A small network was shown many inputs. Here are its activations along a few directions, one row for each input.
Each table varies a few parts of the input and shows all the possible inputs, shuffled.
A made-up example of a description, with smaller parts first: ring(8) and (point or (values(2) and line(4)) or ring(9)).
Shared parts are said once, and a part with two or three values counts as separate values.

Table:
R1: -150; -16; 88; -262; 152; -226; -47; -313; 749; 146; -14
R2: -12; -98; 544; -79; 169; 109; -416; -85; -645; 8; 171
R3: 229; -47; -92; 31; -243; 189; -357; 331; -275; 130; -200
R4: -147; -105; 60; 28; 55; -164; 141; -355; 615; 58; -97
R5: -37; 195; -161; 143; 206; -36; 375; -146; 374; -59; 10
R6: 211; -309; 145; -445; -222; 132; -476; 179; -26; 174; -128
R7: 371; -58; -73; -54; -175; 219; -46; 372; -405; 20; -107
R8: -202; 280; -182; 205; 24; -61; 458; -109; 238; -118; 174
R9: 214; -286; 144; -191; -328; 97; -279; 155; -195; 104; -295
R10: -236; 162; -377; 255; 192; -221; 430; -103; 139; -320; 179
R11: 129; -32; -331; 12; -199; 50; 24; 351; -697; -212; 13
R12: -431; 140; 487; 112; 591; -168; 57; -522; 168; -9; 264
R13: 210; 21; -77; 19; -349; 181; 39; 440; -536; -39; 63
R14: -151; 153; -175; 226; 126; -99; 95; -194; 496; 117; -34
Q: What do these inputs look like to the network?
A: values(2) and (point or line(6))
Q: The inputs of R7 and R5 match in every part but the values(2) part. If R11 is changed in the same way as R7 into R5, which row does it become?
A: R10
Q: Change only the values(2) part in R2. List by row number the other rows that result.
A: R12
Q: Change only the values(2) part in R1. List by row number the other rows that result.
A: R6

Table:
R15: 29; 43; -179; 74; -62; 78; -48; 108; -189; -68; 55
R16: 23; -60; 194; -52; -7; 109; -143; -16; -181; 31; 88
R17: -365; 53; 137; -14; 377; -281; 143; -576; 919; 85; 42
R18: -433; 137; 170; 68; 460; -293; 314; -599; 712; -37; 193
R19: 91; -144; 158; -132; -96; 121; -315; 3; 19; 146; -60
R20: -356; 236; -155; 211; 294; -278; 581; -438; 775; -123; 150
R21: 167; -305; 120; -269; -156; 30; -341; 131; -157; 57; -122
R22: 75; 86; -138; 216; -52; 70; 214; 65; -54; -35; -77
R23: 136; 122; -109; 30; -70; 97; 202; 185; -32; -10; 27
R24: -54; 11; 190; 53; 45; -1; -92; 1; -124; 39; 42
R25: 71; -90; 152; 2; 8; 58; -231; -79; 79; 149; -176
R26: 56; 34; 219; -113; 81; 77; -69; 23; -100; 58; 61
R27: 41; -82; 166; -177; -103; 32; -128; 37; -287; 18; -5
R28: 134; -65; 187; -196; -3; 83; -242; 39; 100; 193; -76
R29: 10; 89; -184; 201; 57; 24; 44; 31; -125; -40; -57
R30: 122; 14; -165; -35; -262; 53; 139; 191; -217; -54; -44
R31: 72; 124; -151; 15; 37; 48; 33; 149; -104; -16; 51
R32: -35; 100; -179; 187; 3; -32; 6; 120; -130; -39; 32
R33: 165; -119; -174; -46; -219; 47; 103; 278; -291; -146; -20
R34: 20; -86; 159; -28; -38; 5; -265; 16; 75; 168; -98
R35: -416; 233; -205; 202; 402; -333; 410; -474; 702; -137; 170
R36: 18; 109; -129; 190; -111; 25; 179; 166; -57; -30; 4
R37: -1; -1; 187; 77; 95; 49; -60; -99; -122; 37; -38
R38: 33; 15; -205; -55; -138; 16; -24; 176; -292; -78; -48
R39: 97; 32; -129; 87; -163; 126; 123; 142; -115; -54; 46
R40: 87; -202; 153; -183; -76; 23; -170; 114; -357; -82; 17
R41: 104; -168; 130; -254; -187; 46; -297; 66; -89; 119; -161
R42: 109; -115; -220; -60; -115; 0; -66; 239; -358; -153; 4
Q: What do these inputs look like to the network?
A: line(4) and (point or line(6))
Q: The inputs of R23 and R31 match in every part but the line(4) part. If R36 is changed in the same way as R23 into R31, which row does it become?
A: R32
Q: Change only the line(4) part in R17. List by row number the other rows that result.
A: R18, R20, R35
Q: Start at R33 and move only the line(4) part, one step at a time. The first step leads to R42. Which rows follow, in order?
A: R40, R21
